A small network was shown many inputs. Here are its activations along a few directions, one row for each input.
In each table, some parts of the input vary, and every possible input appears once, in random order.
Descriptions start from the smaller parts, as in this example, which fits no table here: one of 8 places around a ring, together with either a single point or one of 11 places around a ring or (one of 3 separate values, together with one of 6 places along a line).
Shared parts are said once, and a part with two or three values counts as separate values.
In the rows, zero is written as 128.

Other details of the inputs shift rows strongly along three fixed directions, in all tables alike. That doesn't count.

A family of inputs:
x1: [156 134  57 159 105  15 132 103 174 135 111 126 233 176]
x2: [147  70  70 201 133 108 148 139 103 196  64 155  97 124]
x3: [ 69 127 105 129 141 122 143 129 160  46  90 106 136  88]
x4: [115 178  94  73 105  57  84  91 205 142 199 157 213 223]
x5: [ 94 119 116 131 134 133 171 111 160  53  66 116 122 101]
x6: [ 66 149 121 119 119 166 120 104 141 135 105 169  87 109]
x7: [ 59 130 141 147 122 158 111 123  98 107  55 134  59  51]
x8: [164 108 121 174 138 109 100 119  99 200  91 159 108 148]
x9: [101 146 118 103  93 129 141 125 185 118 157 123 134 182]
x10: [110 139 155 106 136 159 168 129 137  61 117 106 122  85]
x11: [156 134 172 111 173 156  93 153  86  99 189 100 124 101]
x12: [159  76  92 188 144  91 111 126  70 132  63 124 109 166]
x13: [147 111  52 177 109   7 142 118 134 144  88 125 213 143]
x14: [105  89  98 153 163  95 145 161  93  94  90 103 125  80]
x15: [222  82 140 178 133 123 147 177  58 186 155  90 120 144]
x16: [ 74 169 148  95 102 167 120 100 159  69 137 131 124 150]
x17: [100 181 138  75  83 109 166 107 186 105 167 132 175 131]
x18: [104 154 199  87 121 209 123 167 149 161 198 114  66  83]
x19: [116 146 194  54 146 192 158 163 136 110 216 107 101 108]
x20: [109 161 199  56 171 204  92 151 132  81 235 104 118 112]
x21: [168 131 171 110 141 137 131 134  75 132 162 121 131 118]
x22: [180 166 150  58 125 102  99 108 177 177 243 148 180 235]
x23: [ 77 188 103  96  92  62 111  88 163 100 145 146 205 135]
x24: [210 132 132 144 101 107 132 139 141 176 185 111 169 202]
x25: [ 75 181 128 112  83 138 125  86 148  65 107 134 145 136]
x26: [ 84 119 134 132 153 148 140 102 108  36  51 123 102  88]
x27: [ 54 128  94 149 118 154 158 118 160 122  59 151  79  81]
x28: [173 140 189  88 129 199 132 163 158 145 238  94 114 174]
x29: [ 83 164  77 139  66  71 145  81 227 174  79 171 165 169]
x30: [188  78 118 182 165 180 102 138  56 115  40 148 124  20]
x31: [ 91  97  82 143 155  87 136 139 140  81  82 110 134 109]
x32: [174 116 157 118 151 181  98 150  96 219 205 153  85 149]
x33: [ 49 145 123 126 113 163 124  94 142 105  62 158  70  89]
x34: [ 90 176 100 125  56  79 130  80 143 114 106 147 178 164]
x35: [147  69 123 165 177 107 137 137  28 104  53 121  94  94]
x36: [179 103 121 135 165  80  92 151  78 167 176 122 162 160]
x37: [200 123 124 138 113  88 101 132  99 204 187 134 160 222]
x38: [218  83 152 147 144 140 136 187  79 200 197  96 112 176]
x39: [ 88  97 128 126 165 155 166 144 118  55  70 108  75  80]
x40: [165  93 202 146 180 206  93 175  45 179 142 104  32  71]
x41: [218  85 126 167 159  92 121 121  62 143 102 117 148 150]
x42: [174  65  66 211 125  68 136 122 124 210  50 151 116 159]
x43: [ 35 184 130  94  62 136 142 101 218 123 108 148 123 108]
x44: [137 165 174  66 119 243 129 150 184 110 189 137 142  43]
Each input here is: one of 2 separate values, together with either a single point or one of 6 places along a line or (one of 3 separate values, together with one of 5 places around a ring).
Changing only the choice among 2 separate values turns x12 into x9. The same change can be made to x22. Which row results?
Answer: x39
Changing only the choice among 2 separate values turns x16 into x28. The same change can be made to x11. Which row results?
Answer: x1
Change only the place on the line of 6 in x32. List by row number the other rows that result.
Answer: x6, x7, x8, x33, x40
Change only the place on the ring of 5 in x35. List by row number the other rows that result.
Answer: x21, x22, x26, x41

A family of inputs:
x45: [102 158 164  74 140 161 129 147 157  88 200  98 128 118]
x46: [174 111 174 122 163 159 116 159  52 127 179 100 104 122]
x47: [176 134 162 107 123 141 121 148 144 192 205 130 139 154]
x48: [114 136 168  92 143 175 123 155 134 132 174 116  86 110]
x49: [175 133 150 118 130 147 100 141 120 184 184 139 132 151]
x50: [171 101 113 170 144  84 120 123  84 122  88 123 147 133]
x51: [ 94 151 153 103 110 168 148 135 148 121 158 127 106 128]
x52: [134  89 146 158 169 178 109 157  52 123 103 112  65  81]
x53: [109 138 107 116 113 101 132 110 167 142 128 150 150 145]
x54: [167 114 120 132 143  88 112 116 109 133 133 126 164 167]
x55: [109 115  62 173 101  69 148  92 153 124  39 148 152 152]
x56: [127 128 106 141 132  80 117 106 112  98  98 127 148 150]
x57: [145 109 123 145 140 121 132 143 102 156 116 119 107 126]
x58: [ 87 136 150  96 157 169 145 147 132  63 147 109 117  82]
x59: [ 82 117 123 140 148 148 136 118 105  86  59 133  82  75]
x60: [ 78 158  94 122  96  88 125  97 165 125 102 153 145 143]
x61: [132 183 134  72  98 107 113  98 175 117 186 144 191 178]
x62: [ 58 162 132 116 108 150 135 100 145  89  87 139 113  77]
x63: [ 88 146 153 108 122 172 140 137 152  98 134 115  96 120]
x64: [139 101 103 165 138 106 108 111 112 142  86 142 129 139]
x65: [146  95 159 139 169 185 146 157  88 119 127 110  67  86]
x66: [186 114 101 152 114  72 123 121 150 199 158 144 160 195]
x67: [ 84 163 113 102  93 127 110  95 170 114 121 158 153 131]
x68: [ 76 109  98 153 125 127 148 120 115  80  28 131 104  62]
x69: [137 107  98 172 109  96 145 114 130 133  65 131 138 137]
x70: [170 107 106 155 129  73 132 135 121 145 125 110 179 146]
x71: [103 154 133  90 129 141 142 140 154  80 159 114 155 105]
x72: [129 173 133  95  74 119 135 104 202 158 182 148 178 174]
x73: [133 133  92 141 101  95 140 108 164 142 101 148 158 144]
x74: [160 143 155  88 134 137 124 152 139 141 220  95 147 150]
x75: [ 73 142 103 135 107 117 114 102 141 107  86 150 128 127]
x76: [ 72 163 161  81 126 188 130 124 144  97 144 137 100  83]
x77: [166  79 133 165 151 137 143 156  81 154 112 117  94 119]
x78: [144  95 117 173 145 114 124 139  70 151  84 124  98 115]
x79: [239  81 140 169 157 137 119 171  89 198 161 111 120 155]
Changing only one part turns x77 into x73. The same change can be made to x74. Which row results?
Answer: x71
What is each input in this table made of?
Answer: one of 5 places around a ring, together with either one of 2 separate values or one of 5 places along a line
List by row number the other rows that have the place on the ring of 5 in common with x53.
Answer: x54, x55, x58, x59, x64, x65
Change only the choice among 2 separate values in x71. List by row number the other rows that result.
Answer: x61
